These are the activations of a small neural network, seen along a few directions. Each row is one input.
In each table, some parts of the input vary, and every possible input appears once, in random order.
Descriptions start from the smaller parts, as in this example, which fits no table here: one of 8 places around a ring, together with either a single point or one of 9 places around a ring or (one of 3 separate values, together with one of 6 places along a line).
Shared parts are said once, and a part with two or three values counts as separate values.

Other details of the inputs shift rows strongly along two fixed directions, in all tables alike. That doesn't count.

A family of inputs:
x1: -.05  .05  -.16  .40  -.51  -.21  .29  .11  -.24  .44  -.51  .44  -.04  -.22  .15
x2: .37  -.20  -.02  -.07  .38  -.22  .48  .37  .03  -.10  -.18  -.17  .34  .25  -.16
x3: -.07  -.09  .00  .08  -.14  .03  .04  .03  -.09  .14  -.12  .18  -.13  .13  .12
x4: -.18  -.34  .07  -.09  -.31  .21  -.51  -.31  -.11  -.11  .44  -.31  -.28  .04  .13
x5: .01  -.03  .13  -.14  -.02  .08  -.19  -.16  .10  -.13  .36  -.12  .06  -.01  -.03
x6: -.17  .09  .02  .01  -.46  .15  -.02  -.27  -.11  .10  .08  .26  -.26  .10  .11
x7: .38  -.10  .03  -.17  .73  -.08  .12  .25  .15  -.17  .21  -.52  .18  -.05  -.21
x8: .02  .20  -.26  .49  -.37  -.29  .18  .16  -.20  .41  -.49  .28  .04  -.38  .04
x9: .16  .06  .02  -.16  .80  .04  .10  .30  .23  -.23  .24  -.39  .19  .04  -.20
x10: .41  -.10  -.04  -.19  .64  -.11  .17  .22  .12  -.23  .22  -.54  .24  .06  -.25
x11: .39  .15  .02  -.18  .53  -.09  .56  .23  .05  -.10  -.22  -.05  .18  .15  -.18
x12: .46  .09  -.06  -.08  .64  -.29  .42  .32  .11  -.09  -.21  -.26  .35  -.11  -.24
x13: -.07  -.26  .10  -.25  .01  .21  -.23  -.16  .01  -.19  .35  -.21  -.16  .32  .06
x14: -.13  .19  -.07  .07  -.35  .02  -.07  -.20  -.05  .10  .09  .19  -.08  -.10  .07
x15: -.34  -.01  .10  -.13  -.12  .20  -.58  -.29  .11  -.13  .26  -.05  -.15  -.10  .05
x16: -.20  .22  .12  -.27  .30  .27  -.29  -.25  .23  -.29  .34  -.14  -.09  .09  -.06
x17: -.18  -.25  .10  -.11  -.37  .20  -.39  -.33  -.08  -.05  .35  -.14  -.25  .06  .13
x18: -.15  -.09  .04  -.13  .14  .13  -.54  -.11  .09  -.25  .29  -.33  -.07  -.08  -.06
x19: -.25  -.10  .23  -.28  -.19  .40  -.41  -.45  .03  -.15  .27  .07  -.36  .30  .13
x20: .36  .44  -.31  .22  .19  -.35  .78  .35  -.04  .15  -.47  .23  .28  -.06  -.19
x21: -.06  .11  .05  .04  -.17  .07  .11  -.08  -.06  .12  -.01  .22  -.20  .03  .08
x22: -.13  .20  -.32  .50  -.30  -.25  .08  .27  -.16  .34  -.47  .27  .09  -.29  .00
x23: .29  .11  -.11  .01  .54  -.23  .41  .45  .13  -.12  -.11  -.16  .48  .05  -.28
x24: -.21  -.04  .20  -.01  -.52  .09  -.14  -.28  -.04  .10  -.08  .35  -.08  -.08  .21
x25: .23  -.07  -.07  -.15  .65  -.07  .07  .28  .14  -.27  .21  -.51  .27  .10  -.29
x26: -.16  .18  .03  .11  -.26  .07  -.14  -.17  .00  .16  .09  .23  -.16  -.19  .13
x27: -.35  .21  -.10  .38  -.83  .02  .07  -.17  -.25  .45  -.43  .75  -.34  .02  .27
x28: .04  -.26  .25  -.27  .05  .15  -.15  -.14  .07  -.21  .42  -.25  .02  .15  .00
x29: -.25  -.28  .26  -.24  -.32  .30  -.57  -.46  .00  -.13  .37  -.09  -.33  .01  .18
x30: .42  -.29  .27  -.33  .79  .03  .21  .27  .20  -.29  .31  -.50  .24  .15  -.17
x31: -.01  -.17  .22  -.22  .18  .23  -.19  -.11  .06  -.12  .40  -.20  -.20  .09  .07
x32: .40  -.08  -.30  .22  .20  -.43  .75  .53  -.15  .16  -.62  .01  .35  .12  -.15
x33: .00  .06  .08  -.06  -.09  .02  .12  -.08  -.04  .06  -.13  .19  -.04  -.01  .07
x34: .26  .20  -.03  -.06  .59  -.23  .38  .40  .19  -.13  -.24  -.07  .50  -.04  -.23
x35: -.11  -.11  -.09  .00  .03  .06  -.41  .01  .01  -.16  .27  -.34  -.02  -.01  -.09
x36: -.22  .20  -.14  .33  -.82  -.10  .20  -.12  -.26  .41  -.37  .61  -.11  -.11  .20
x37: .27  .07  -.15  .08  .62  -.23  .31  .47  .10  -.04  -.14  -.26  .33  -.07  -.26
x38: -.33  .15  .05  .16  -.33  .07  -.24  -.08  .05  .15  .02  .32  -.01  -.18  .12
x39: .01  .01  .22  -.23  .12  .09  -.19  -.18  .17  -.17  .24  -.07  .08  -.07  -.01
x40: .42  .21  -.41  .38  .15  -.53  .63  .52  -.14  .24  -.59  -.02  .41  -.18  -.19
x41: -.43  .37  -.23  .42  -.75  -.08  -.01  -.10  -.14  .38  -.32  .65  -.07  -.20  .14
x42: -.07  .07  -.07  .27  -.56  -.20  .33  .07  -.13  .34  -.70  .66  .14  -.04  .17
x43: .00  -.31  .05  -.03  .01  .10  -.29  -.08  -.08  -.06  .27  -.32  -.18  -.02  .05
x44: -.24  -.34  .16  -.19  -.30  .27  -.49  -.35  -.02  -.11  .18  -.02  -.29  .12  .18
x45: -.05  -.29  -.10  .20  -.21  -.07  -.11  .05  -.18  .13  -.13  -.02  -.15  .00  .10
x46: -.04  .04  -.18  .35  -.54  -.25  .20  .04  -.26  .33  -.61  .37  -.02  -.24  .13
x47: -.41  .20  .10  -.06  -.09  .34  -.43  -.30  .15  -.10  .40  .06  -.30  -.01  .09
x48: -.22  -.16  .15  -.24  -.19  .34  -.35  -.37  -.01  -.17  .41  -.07  -.36  .37  .09
x49: .37  .34  -.06  -.14  .61  -.15  .48  .21  .15  -.14  -.17  -.09  .23  .01  -.22
x50: -.20  .06  .22  -.27  -.07  .27  -.48  -.43  .14  -.17  .43  -.05  -.22  -.07  .10
x51: .40  .09  .10  -.32  .94  .04  .25  .21  .26  -.34  .34  -.49  .10  .11  -.24
x52: -.05  -.23  .18  -.32  .16  .26  -.25  -.19  .06  -.20  .21  -.13  -.14  .26  .06
x53: -.09  -.30  .21  -.13  -.05  .18  -.22  -.08  .06  -.06  .22  -.02  -.10  .16  .12
x54: -.04  -.45  -.01  -.09  -.09  .11  -.37  -.13  -.10  -.18  .31  -.39  -.18  .20  .06
x55: .17  .48  -.26  .22  .33  -.37  .64  .45  .03  .16  -.64  .30  .45  -.16  -.17
x56: .38  -.07  -.01  -.18  .67  -.12  .02  .20  .12  -.28  .11  -.56  .20  -.06  -.23
x57: -.11  -.04  -.21  .42  -.53  -.19  .23  .13  -.24  .44  -.57  .47  -.07  -.09  .17
x58: -.25  -.25  -.03  .11  -.53  .05  -.35  -.25  -.19  .08  -.14  .16  -.25  -.01  .20
x59: -.36  .15  .05  -.11  -.16  .32  -.35  -.33  .11  -.15  .43  .02  -.23  .08  .01
x60: -.04  .30  -.09  .42  -.45  -.27  .32  .12  -.09  .44  -.48  .59  .16  -.33  .10
Description of these inputs: one of 3 separate values, together with one of 4 places along a line, together with one of 5 places along a line.
Changing only the choice among 3 separate values turns x28 into x24. The same change can be made to x35. Which row results?
> x18
Changing only the choice among 3 separate values turns x23 into x34. The same change can be made to x48. Which row results?
> x19
Change only the place on the line of 5 in x51. List by row number the other rows that result.
> x7, x8, x26, x60
Change only the place on the line of 5 in x36. List by row number the other rows that result.
> x4, x6, x17, x28
Change only the choice among 3 separate values in x9. List by row number the other rows that result.
> x41, x55

A family of inputs:
x61: .32  -.28  -.19  -.06  .34  -.09  .00  .32  -.12  -.18  -.02  -.56  .13  .12  -.23
x62: .10  .31  .00  -.22  .44  .08  -.12  -.13  .12  -.27  .41  -.38  -.01  -.18  -.10
x63: -.25  .24  .13  -.28  .00  .16  -.21  -.26  .17  -.08  .02  .28  -.10  .14  .10
x64: -.02  .10  .31  -.53  .62  .36  -.14  -.23  .24  -.45  .50  -.29  -.15  .39  -.22
x65: -.11  -.42  -.13  .04  -.11  -.11  -.33  -.03  -.12  -.03  -.01  -.23  -.01  .02  -.04
x66: .52  .17  .27  -.39  .80  -.02  .35  .17  .29  -.28  .08  -.21  .31  -.01  -.22
x67: .08  .19  -.01  .27  -.02  -.29  .05  .17  .11  .18  -.06  .09  .20  -.30  -.09
x68: .28  -.12  -.09  .10  .36  -.20  .63  .43  .00  .10  -.47  .17  .15  .25  .04
x69: .45  -.60  .37  -.48  .42  .14  -.16  -.08  .09  -.46  .46  -.58  .08  .27  -.02
x70: -.33  .15  .27  -.17  -.18  .26  -.84  -.52  .31  -.13  .50  -.03  -.22  -.33  .13
x71: .16  .17  .02  -.10  .89  -.09  .19  .27  .29  -.33  .05  -.45  .40  -.19  -.32
x72: -.41  .18  .08  -.18  -.04  .46  -.76  -.46  .23  -.35  .56  -.14  -.34  -.07  .01
x73: -.02  -.46  .48  -.47  .14  .41  -.52  -.36  .10  -.27  .66  -.21  -.30  .14  .15
x74: -.03  .25  -.10  .10  -.03  -.04  -.03  .01  .01  -.03  .31  -.20  -.01  -.14  -.01
x75: .25  .19  -.08  -.10  .25  -.04  .53  .04  -.01  .00  .08  -.03  .13  .14  -.15
x76: .03  .21  -.12  .03  .01  -.01  .36  .11  .07  .08  -.11  .22  .08  .29  -.11
x77: -.09  .16  -.29  .40  -.46  -.11  .07  .03  -.28  .41  -.25  .20  -.22  -.25  .18
x78: .00  -.03  .28  -.27  -.05  .21  -.20  -.24  .14  -.15  .49  -.01  .00  .06  .03
x79: .41  -.28  -.12  .06  .47  -.26  .29  .51  -.09  .02  -.28  -.51  .46  -.05  -.23
x80: .31  -.27  -.08  .01  .26  -.36  .61  .41  -.11  -.05  -.51  -.09  .32  .34  -.05
x81: .31  -.08  .21  -.40  .81  -.05  .40  .33  .18  -.32  .20  -.36  .36  .23  -.25
x82: -.37  .09  -.15  .42  -.72  .06  -.32  -.09  -.25  .37  -.23  .36  -.42  -.13  .23
x83: -.32  -.22  .19  -.25  .12  .36  -.73  -.21  .25  -.40  .83  -.40  -.06  -.09  -.05
x84: -.03  -.23  -.03  .25  -.51  -.19  -.23  -.08  -.16  .25  -.19  .07  .01  -.23  .09
x85: -.18  .23  -.03  -.11  .38  .11  -.33  -.11  .19  -.24  .16  -.16  .14  -.08  -.06
x86: .22  -.27  .02  .04  .02  -.10  .29  .06  -.11  -.11  -.23  -.07  -.03  .39  .05
x87: -.47  -.17  .14  .23  -.82  .14  -.76  -.46  -.09  .30  .19  .27  -.43  -.31  .29
x88: -.06  -.07  -.02  .16  -.41  .13  .13  -.27  -.13  .25  -.04  .26  -.33  .03  .21
x89: .12  .04  -.41  .38  -.45  -.41  .33  .18  -.33  .33  -.48  .09  -.03  -.25  .04
x90: .09  .28  .07  -.17  .24  -.05  .30  .11  .16  .04  -.23  .24  .16  -.06  -.14
x91: .43  -.02  .01  -.04  .64  -.10  .64  .45  -.06  -.06  -.27  -.15  .14  .39  -.18
x92: -.30  -.22  .00  .06  -.16  .14  -.55  -.13  -.09  .04  .15  -.05  -.24  -.02  .13
x93: -.06  .39  -.39  .54  -.27  -.37  .34  .39  -.12  .35  -.57  .47  .34  -.21  -.06
x94: -.08  -.30  .06  -.08  -.43  .13  -.10  -.46  -.19  .01  .18  -.03  -.37  .17  .15
x95: -.10  .06  -.27  .49  -.23  -.28  .33  .36  -.19  .45  -.62  .34  .15  -.33  .01
x96: -.11  .33  -.28  .32  -.23  -.11  .05  .17  -.07  .13  -.14  .24  .06  -.07  -.07
x97: -.27  -.29  .02  .10  -.83  .02  -.07  -.21  -.19  .19  -.33  .37  -.13  -.03  .33
x98: -.22  .23  -.15  .13  -.40  -.08  .24  .06  -.02  .20  -.31  .53  .11  .14  .12
x99: -.41  -.19  .19  .02  -.71  .29  -.31  -.29  -.10  .22  .01  .43  -.38  -.01  .37
x100: .15  .55  -.17  .13  -.14  -.12  .62  .07  -.06  .28  -.48  .54  .06  -.16  -.07
Changing only one part turns x82 into x91. The same change can be made to x87. Which row results?
> x73
Changing only one part turns x100 into x62. The same change can be made to x86. Which row results?
> x61
Describe the family of inputs behind these rows.
> one of 2 separate values, together with one of 4 places along a line, together with one of 5 places around a ring
A walk changes only the place on the line of 4. It starts at x85 and steps to x93. List the rest of the walk in order.
> x92, x65
Change only the place on the ring of 5 in x74. List by row number the other rows that result.
> x67, x83, x93, x96
A walk changes only the place on the ring of 5. It starts at x64 and steps to x63. List the rest of the walk in order.
> x90, x66, x100
